A small network was shown many inputs. Here are its activations along a few directions, one row for each input.
Each table varies a few parts of the input and shows all the possible inputs, shuffled.
A made-up example of a description, with smaller parts first: ring(5) and (point or ring(9) or (values(3) and line(6))).
Shared parts are said once, and a part with two or three values counts as separate values.
In the rows, zero is written as 128.

Other details of the inputs shift rows strongly along two fixed directions, in all tables alike. That doesn't count.

Rows:
x1: [161 106 116 148 136 180 145  91 148 125 107 116]
x2: [ 80  91 122  62 171 136 123 156 117 184 102 151]
x3: [127 187 143 141 106  80  79 177 134 113 202 160]
x4: [145 107 105 140 102 180 161 109 135 134  90 122]
x5: [150 122  99 170 101 143 154  94 115  97 104 106]
x6: [175 131 110 186  78 165 159  93 107  85 112  88]
x7: [101 156 174 113 133  76 109 150 114 121 151 154]
x8: [148 181 145 160  88  97  99 161 145 101 190 153]
x9: [137 111 103 149 138 174 152 112 154 135 113  92]
x10: [103  70 133  58 189 129 146 123 138 197 101 140]
x11: [164 137 103 161 117 166 126 109 129 119 121 115]
x12: [ 79  54 135  63 194 120 125 114 137 158  97 128]
x13: [147 222 153 149  99  92  70 166 130  97 189 159]
x14: [ 72 112 139  66 188  80  82 190 118 182 162 169]
x15: [135 113 105 148 133 161 151 129 138 149  98 101]
x16: [157 134  99 178  96 150 151  80 130  76 127  99]
x17: [ 86  62 135  78 191 117 148 116 125 155  92 139]
x18: [130 104 113 119 125 177 153 108 148 133 109 123]
x19: [ 96 134 165  90 156  71  91 188 134 160 166 181]
x20: [ 99  56 118  96 178 133 159 106 116 154  76 128]
x21: [129 115 153 122 132 125 140 124 117 116 123 125]
x22: [130 116 115 139 112 122 122 114 121 115 107 113]
x23: [122 103 134 137 130 134 152 104 110 129 102 119]
x24: [166 129 116 181 100 173 167 108 161 116 105  96]
x25: [151 180 142 166  79  91 102 169 130 111 172 159]
x26: [159 129 102 174  85 150 134  80 141  79 123  90]
x27: [116 192 144 128  98  62  69 165 117  93 171 142]
x28: [160 128 125 170  82 136 139  92 144  85 112 107]
x29: [115 204 155 141  99  70  87 159 100  94 181 143]
x30: [111  72 117  91 192 154 128 126 118 184  85 136]
x31: [128 187 140 108 112  77  95 170 117 146 165 155]
x32: [ 98 175 169  62 153  59  85 182 134 159 181 174]
x33: [163 133 122 187  86 162 163  70 132  79 124  93]
x34: [147  95 111 149 125 174 160  81 119 103 114  86]
x35: [148 159 106 169  91 122 131 110 117  79 139 113]
x36: [192 141 102 177  69 164 165  89 139 118 113 103]
x37: [120 181 167 110 136  78  78 185 119 140 154 181]
x38: [115 107 125 132 142 142 141  94 117 121 124 107]
x39: [147 159 127 177  84 125 134 111 105  94 132 112]
x40: [145 144 125 150 105 134 130 120 105  95 140 105]
x41: [128 197 176 130 101  76  96 163 116  82 185 147]
x42: [124 100 110  92 159 144 138 110 137 165 126 118]
x43: [ 92  77 131  88 189 138 145 150 138 190  87 128]
x44: [116  88 123 100 141 166 153 119 143 155  94 135]
x45: [157 133  86 159  85 188 149 103 134 111 114 104]
x46: [125  99 142 104 171 142 127 127 137 159 105 148]
x47: [109 103 108 114 166 151 137 139 138 162 109 107]
x48: [152 206 127 137  85  94  99 153 125 116 179 136]
x49: [ 77  61 132  68 203 119 142 115 127 154 102 137]
x50: [105 106 154  96 154 109 130 144 102 140 117 137]
x51: [ 75  90 124  57 182 142 120 145 132 175 119 146]
x52: [156 133 115 170 111 170 159 111 162 114 120  96]
x53: [110 166 159 115 109  61  85 165 120 112 145 155]
x54: [133 110 114 141 126 130 124 143 125 149 133 135]
Description of these inputs: ring(6) and (line(4) or values(5)).
The inputs of x2 and x4 match in every part but the ring(6) part. If x54 is changed in the same way as x2 into x4, which row does it become? -> x25
Change only the values(5) part in x52. List by row number the other rows that result. -> x1, x8, x18, x32
Change only the ring(6) part in x11. List by row number the other rows that result. -> x1, x13, x30, x37, x46
A walk changes only the line(4) part. It starts at x6 and steps to x39. List the rest of the walk in order. -> x5, x22
Change only the values(5) part in x42. List by row number the other rows that result. -> x3, x9, x13, x51
Change only the ring(6) part in x20. List by row number the other rows that result. -> x5, x16, x17, x35, x49

Rows:
x55: [ 70  96 175  46 196  81 131 154 121 163 119 179]
x56: [111 115 153  90 143 139 139 113 127 117 112 115]
x57: [113 111 102  58 149 116 121 160 149 201 120 150]
x58: [158  89  68 181  93 246 189 105 155 141  67  90]
x59: [142 172 117 176  85  90  89 138 104  71 167 115]
x60: [136 116 105 115 158 174 149 124 121 184 143 111]
x61: [157 168 168 173  72  94 127 140 138  84 163 146]
x62: [ 70  42 111  60 207 148 148  80 118 155  97 118]
x63: [ 96 179 133 120 126  68  80 149  90 103 160 145]
x64: [168 140 102 188 122 179 144  99 192 122 132  91]
x65: [124 158 169 141 114  58 102 179 111 126 144 157]
x66: [174 107 107 187  97 165 183  77 121 104  69 102]
x67: [ 94  89 127 102 158 114 116 117 123 120 148 118]
x68: [131 159 149 122 115 111 115 136 105 106 114 117]
x69: [177 180 135 161  83 137  85 148 145 123 164 168]
What do these inputs look like to the network? -> values(5) or (values(2) and line(5))
Change only the values(2) part in x55. List by row number the other rows that result. -> x66
